These are the activations of a small network on made-up records, seen along a few directions, one row for each record.
Each row is followed by the record's values for the fields Z, G, W, E, K, T, H, N.
A field that a record lacks is written absent.
Other fields move the rows too, some of them a lot.
In the rows, zero is written as 500.
Strong random noise was added to every row along 9 fixed directions; ignore it. To show where, here is one row again and again, with new noise each time:
583 234 528 594 407 535 538 478 685 622 485 605 529 475 335 535 472 530 588 640 366 597 545 239 546 636 570 331 501 514
339 433 638 690 506 405 463 552 694 334 546 441 500 399 405 589 631 428 412 572 490 478 416 689 717 441 615 423 531 352
671 691 307 474 208 718 660 529 417 566 595 667 632 344 353 344 374 585 362 697 446 437 673 651 187 507 398 507 466 486
429 583 535 576 538 564 268 580 617 350 576 348 531 699 485 514 472 468 450 606 724 498 272 496 544 540 386 503 577 487
601 391 541 714 414 557 435 582 805 544 478 552 498 469 308 453 576 552 348 695 402 525 517 509 464 634 564 342 505 412
550 274 579 417 502 647 362 559 609 571 440 552 524 709 551 591 408 548 742 441 365 601 501 167 526 636 453 377 531 590
430 388 490 344 522 480 643 521 470 554 720 568 518 322 499 589 589 472 691 302 376 365 697 672 692 354 683 504 653 465
417 490 517 524 566 411 448 524 556 439 640 413 494 490 514 523 579 444 491 489 610 445 443 618 653 436 560 529 615 447
548 383 456 391 513 519 632 587 544 586 655 531 470 464 445 542 504 469 676 311 346 374 653 492 644 431 654 501 622 504
501 323 425 442 576 396 383 332 533 698 729 527 560 439 526 471 617 549 568 650 764 572 499 422 559 587 544 473 706 558
321 355 665 653 583 133 648 433 476 339 443 376 428 404 579 600 580 317 522 450 440 539 432 520 871 326 651 513 451 369

413 545 396 521 466 318 592 330 291 471 499 488 545 394 584 456 455 450 407 665 764 618 365 461 493 447 421 614 428 569 => {Z: z2, G: g2, W: absent, E: absent, K: k2, T: t1, H: absent, N: absent}
552 470 527 407 519 611 307 646 612 538 477 540 458 520 606 470 564 590 500 282 339 448 637 603 337 573 565 506 595 548 => {Z: z4, G: g1, W: w1, E: absent, K: k4, T: t3, H: h5, N: n9}
346 525 350 360 495 334 606 537 493 461 693 481 459 264 517 564 594 388 462 273 605 352 519 726 654 350 725 675 620 477 => {Z: z1, G: g1, W: w1, E: e2, K: k3, T: t4, H: h3, N: n1}
575 520 711 597 537 613 713 552 401 420 200 459 422 674 460 545 470 460 610 449 136 461 594 465 606 386 415 327 217 379 => {Z: z2, G: g2, W: absent, E: absent, K: k3, T: t2, H: absent, N: absent}
503 646 316 574 518 556 654 419 283 485 582 467 498 486 378 445 489 427 463 753 672 449 395 582 564 400 413 494 365 528 => {Z: z3, G: absent, W: absent, E: absent, K: k3, T: t2, H: absent, N: absent}
580 570 552 615 461 597 505 591 613 424 376 490 466 536 470 435 492 518 401 507 313 461 561 587 429 522 493 451 389 434 => {Z: z1, G: g2, W: w1, E: e2, K: k2, T: t4, H: h2, N: n6}
493 645 618 555 499 768 356 614 604 387 449 378 493 585 438 399 495 590 451 421 334 383 616 601 304 545 406 436 450 497 => {Z: z1, G: g2, W: w1, E: e2, K: k4, T: t4, H: h4, N: n4}
462 451 500 429 436 587 478 624 657 432 547 530 471 490 384 645 460 509 585 365 468 444 486 504 554 531 568 489 583 497 => {Z: z4, G: g1, W: w2, E: absent, K: k2, T: t3, H: h5, N: n3}
702 517 468 608 482 283 904 447 339 609 347 553 383 400 500 381 555 432 379 510 231 460 694 603 567 360 610 514 301 371 => {Z: z2, G: g2, W: absent, E: absent, K: k3, T: t2, H: absent, N: absent}
694 463 574 452 655 395 455 111 223 848 472 528 554 448 739 256 716 689 465 734 632 630 761 563 248 561 356 395 537 480 => {Z: z2, G: g2, W: absent, E: absent, K: k4, T: t3, H: absent, N: absent}
502 502 618 508 515 511 516 529 487 463 369 488 479 573 580 520 481 469 513 411 314 495 533 480 550 461 489 480 428 425 => {Z: z1, G: g2, W: w1, E: e2, K: k3, T: t4, H: h3, N: n1}
356 572 664 578 579 481 517 529 458 321 632 409 559 509 489 580 475 391 570 442 431 426 421 674 694 338 516 518 532 380 => {Z: z1, G: g2, W: w1, E: e1, K: k3, T: t3, H: h5, N: n7}
519 622 716 451 672 503 440 406 320 509 194 409 447 626 712 489 723 576 479 498 497 503 650 707 418 434 315 364 382 329 => {Z: z2, G: g1, W: absent, E: absent, K: k1, T: t2, H: absent, N: absent}
593 590 577 371 517 454 686 416 421 620 625 449 518 366 439 430 565 544 569 298 420 319 813 672 477 361 581 555 644 364 => {Z: z1, G: g2, W: w1, E: e2, K: k2, T: t4, H: h5, N: n7}
569 714 214 400 317 463 585 640 417 443 619 590 501 379 550 424 330 446 326 372 535 424 488 601 305 474 522 777 546 597 => {Z: z1, G: g1, W: w1, E: e1, K: k3, T: t3, H: h5, N: n9}
612 396 318 336 413 577 356 574 544 744 494 856 538 364 707 494 614 659 390 538 436 647 625 639 283 626 541 504 534 581 => {Z: z3, G: absent, W: absent, E: absent, K: k3, T: t1, H: absent, N: absent}
684 256 363 612 492 504 589 699 829 630 430 507 336 615 220 546 451 443 497 516 397 489 421 127 630 674 697 412 458 587 => {Z: z3, G: absent, W: absent, E: absent, K: k1, T: t2, H: absent, N: absent}
351 532 524 643 457 376 360 337 527 442 484 564 617 410 501 596 630 504 295 894 853 707 262 650 522 539 408 456 490 395 => {Z: z2, G: g1, W: absent, E: absent, K: k3, T: t1, H: absent, N: absent}
562 517 566 550 495 632 501 496 519 528 379 467 527 673 361 550 437 483 578 624 495 532 466 362 510 538 360 382 434 441 => {Z: z4, G: g1, W: w1, E: absent, K: k3, T: t1, H: h3, N: n1}
343 318 571 679 501 540 696 417 544 442 610 562 542 294 203 621 607 420 652 693 352 454 504 606 841 396 637 276 424 417 => {Z: z4, G: g2, W: w1, E: absent, K: k3, T: t2, H: h2, N: n5}
477 449 673 467 487 634 377 519 543 477 436 524 523 541 566 518 490 573 615 397 314 532 582 453 427 566 461 431 498 534 => {Z: z1, G: g2, W: w1, E: e2, K: k2, T: t4, H: h5, N: n9}
337 515 490 390 473 652 429 590 419 370 578 633 612 423 628 598 504 501 603 455 426 491 481 709 536 433 471 506 484 528 => {Z: z1, G: g2, W: w1, E: e1, K: k2, T: t1, H: h2, N: n5}
320 294 633 479 526 508 413 362 516 445 490 513 576 528 408 695 492 469 734 605 642 619 333 196 673 553 445 359 525 560 => {Z: z1, G: g2, W: w1, E: e1, K: k3, T: t4, H: h1, N: n2}
716 571 547 481 602 459 510 341 299 665 508 428 522 734 620 338 474 520 581 593 582 539 563 369 452 504 310 483 546 450 => {Z: z1, G: g2, W: w1, E: e2, K: k3, T: t3, H: h2, N: n5}
551 437 640 661 643 376 197 653 777 494 426 481 393 663 674 487 685 520 256 473 483 587 364 643 568 586 572 480 569 394 => {Z: z2, G: g2, W: absent, E: absent, K: k3, T: t3, H: absent, N: absent}
634 571 623 568 658 514 699 400 353 533 396 268 450 866 335 524 390 407 721 577 578 458 426 198 685 401 317 410 432 426 => {Z: z2, G: g2, W: absent, E: absent, K: k3, T: t1, H: absent, N: absent}
429 520 420 711 472 436 497 679 713 377 566 506 446 424 341 576 593 397 264 625 566 479 284 710 675 470 637 511 475 422 => {Z: z3, G: absent, W: absent, E: absent, K: k3, T: t1, H: absent, N: absent}
435 578 848 479 586 760 415 560 526 397 498 460 594 529 473 570 618 590 635 361 237 366 719 821 487 383 418 344 521 289 => {Z: z1, G: g2, W: w1, E: e1, K: k2, T: t1, H: h5, N: n7}
682 334 614 624 562 349 797 218 377 738 417 500 496 411 376 435 608 539 579 697 402 536 713 392 572 469 550 334 428 375 => {Z: z2, G: g2, W: absent, E: absent, K: k4, T: t1, H: absent, N: absent}
384 266 588 456 508 370 587 382 381 513 516 594 511 405 660 586 441 442 740 407 314 623 540 321 648 465 580 500 441 608 => {Z: z1, G: g2, W: w1, E: e2, K: k2, T: t3, H: h4, N: n3}
493 475 566 431 591 670 361 627 670 525 563 518 478 589 460 568 633 587 530 400 451 405 544 638 531 545 553 401 622 474 => {Z: z2, G: g2, W: absent, E: absent, K: k1, T: t4, H: absent, N: absent}
545 633 499 678 439 602 377 550 585 460 461 488 548 503 427 370 564 540 220 762 536 514 424 720 342 558 385 441 402 413 => {Z: z4, G: g2, W: w1, E: absent, K: k3, T: t1, H: h3, N: n1}
668 536 234 404 467 441 558 611 581 645 702 508 430 529 444 393 442 510 436 455 608 397 493 451 458 570 623 664 646 576 => {Z: z1, G: g2, W: w2, E: e2, K: k1, T: t2, H: h5, N: n3}
460 567 497 527 360 381 538 639 559 387 495 528 496 351 601 445 423 470 320 302 285 481 552 649 404 457 627 676 509 476 => {Z: z1, G: g2, W: w1, E: e2, K: k4, T: t3, H: h5, N: n7}
400 550 510 475 398 534 540 429 358 388 513 553 636 537 535 623 333 455 560 638 576 610 339 440 526 452 395 521 451 530 => {Z: z2, G: g2, W: absent, E: absent, K: k1, T: t3, H: absent, N: absent}
574 466 701 631 470 673 601 601 583 480 269 595 459 480 432 502 593 547 459 509  93 482 668 671 475 493 512 308 317 363 => {Z: z2, G: g2, W: absent, E: absent, K: k2, T: t2, H: absent, N: absent}
550 476 351 535 369 591 685 499 509 503 489 501 495 468 305 435 317 482 559 532 453 479 520 249 462 547 494 501 400 618 => {Z: z1, G: g2, W: w1, E: e2, K: k2, T: t2, H: h2, N: n6}
457 681 672 628 539 550 485 537 422 316 319 327 495 657 556 442 475 440 395 589 439 477 435 587 480 435 327 460 306 377 => {Z: z1, G: g2, W: w1, E: e2, K: k1, T: t2, H: h3, N: n1}
385 339 581 469 592 417 535 303 521 592 676 531 573 362 395 640 633 505 652 600 697 540 483 497 716 481 598 406 641 485 => {Z: z2, G: g2, W: absent, E: absent, K: k2, T: t3, H: absent, N: absent}
235 534 552 694 468 543 262 576 691 252 462 514 539 360 441 613 683 493 234 723 690 579 246 805 561 541 502 441 427 436 => {Z: z3, G: absent, W: absent, E: absent, K: k2, T: t2, H: absent, N: absent}
629 394 480 406 360 664 475 625 588 626 485 690 572 564 487 514 319 573 596 437 229 594 550 315 367 617 486 464 509 566 => {Z: z4, G: g2, W: w1, E: absent, K: k3, T: t1, H: h1, N: n8}

Here are new rows. What are their fields?
609 591 562 600 558 452 462 361 354 542 401 411 520 607 555 373 505 513 471 679 571 571 496 464 387 521 343 493 431 480 => {Z: z4, G: g1, W: w1, E: absent, K: k2, T: t1, H: h5, N: n9}
553 842 511 293 425 884 488 469 254 465 458 452 645 664 451 484 380 641 587 556 676 383 606 589 203 425 134 441 483 482 => {Z: z2, G: g2, W: absent, E: absent, K: k1, T: t1, H: absent, N: absent}
488 681 607 436 557 833 342 470 318 482 401 554 584 597 597 502 641 634 518 662 512 495 579 801 347 473 229 308 363 434 => {Z: z3, G: absent, W: absent, E: absent, K: k3, T: t2, H: absent, N: absent}
569 337 436 654 605 356 294 625 734 580 419 577 353 498 684 382 716 526 278 526 383 579 455 594 531 623 655 480 469 503 => {Z: z1, G: g2, W: w1, E: e2, K: k3, T: t2, H: h2, N: n5}
462 518 605 605 458 539 503 689 536 293 277 485 451 676 579 566 374 412 516 442 267 560 377 413 589 450 427 483 323 453 => {Z: z1, G: g2, W: w1, E: e2, K: k3, T: t1, H: h2, N: n5}
350 811 665 390 553 917 588 708 342 217 573 314 535 679 417 568 376 408 725 229 304 177 560 771 585 253 340 502 456 416 => {Z: z1, G: g2, W: w1, E: e2, K: k2, T: t2, H: h3, N: n1}
423 166 560 424 613 345 598 277 394 662 495 585 513 348 571 658 629 492 752 510 514 622 566 359 734 466 618 398 507 537 => {Z: z3, G: absent, W: absent, E: absent, K: k2, T: t1, H: absent, N: absent}
625 477 488 563 604 364 580 472 411 579 366 395 395 656 582 370 445 424 465 534 439 539 504 312 543 494 468 545 385 513 => {Z: z4, G: g2, W: w1, E: absent, K: k1, T: t2, H: h3, N: n1}
444 510 355  98 534 892 309 672 443 590 671 733 557 499 654 654 572 636 715 254 456 387 631 741 447 483 504 488 634 631 => {Z: z3, G: absent, W: absent, E: absent, K: k3, T: t2, H: absent, N: absent}
356 544 673 452 478 362 506 462 368 285 251 411 502 637 690 683 396 403 548 394 556 625 364 397 566 397 393 531 397 435 => {Z: z2, G: g1, W: absent, E: absent, K: k1, T: t3, H: absent, N: absent}
488 356 281 449 323 743 372 645 794 525 805 531 584 545 211 545 177 511 618 475 605 490 313  65 413 735 570 573 713 774 => {Z: z1, G: g2, W: w1, E: e2, K: k4, T: t3, H: h5, N: n7}
668 703 302 407 423 521 634 774 446 519 550 600 417 473 641 362 475 474 359 289 257 349 652 810 411 364 580 693 500 461 => {Z: z1, G: g2, W: w1, E: e2, K: k3, T: t1, H: h2, N: n5}
547 798 583 589 656 483 360 653 516 350 525 255 384 732 622 350 548 451 347 368 535 322 438 770 463 412 415 624 530 424 => {Z: z1, G: g2, W: w1, E: e2, K: k2, T: t3, H: h4, N: n3}
531 600 497 613 352 583 590 513 494 485 464 636 580 333 412 457 591 530 358 705 405 503 598 784 398 463 468 394 401 341 => {Z: z1, G: g1, W: w1, E: e2, K: k3, T: t1, H: h2, N: n5}
548 402 461 250 481 619 499 637 549 538 579 561 484 665 505 651 350 512 775 206 405 448 549 280 526 539 547 538 645 579 => {Z: z1, G: g1, W: w2, E: e1, K: k1, T: t3, H: h5, N: n3}
474 559 479 567 577 419 685 366 286 502 491 480 476 440 503 460 586 448 483 632 521 468 502 649 624 353 480 472 373 442 => {Z: z2, G: g2, W: absent, E: absent, K: k3, T: t2, H: absent, N: absent}
499 545 666 506 646 196 774 285 157 491 449 301 454 472 654 392 478 386 604 334 392 442 671 499 597 279 497 591 465 398 => {Z: z1, G: g2, W: w1, E: e1, K: k4, T: t3, H: h5, N: n7}
608 439 485 554 578 338 374 510 650 655 669 472 481 528 553 387 563 521 401 460 535 518 490 485 504 591 610 577 687 485 => {Z: z1, G: g2, W: w1, E: e2, K: k3, T: t3, H: h5, N: n7}
549 473 423 352 561 426 570 579 541 584 526 543 403 464 539 556 579 495 514 254 469 393 581 568 600 431 666 570 615 487 => {Z: z2, G: g2, W: absent, E: absent, K: k3, T: t4, H: absent, N: absent}
344 679 713 527 587 658 359 480 488 306 523 387 555 515 442 610 661 553 528 574 623 390 464 885 551 402 370 369 533 310 => {Z: z4, G: g1, W: w2, E: absent, K: k2, T: t3, H: h5, N: n3}
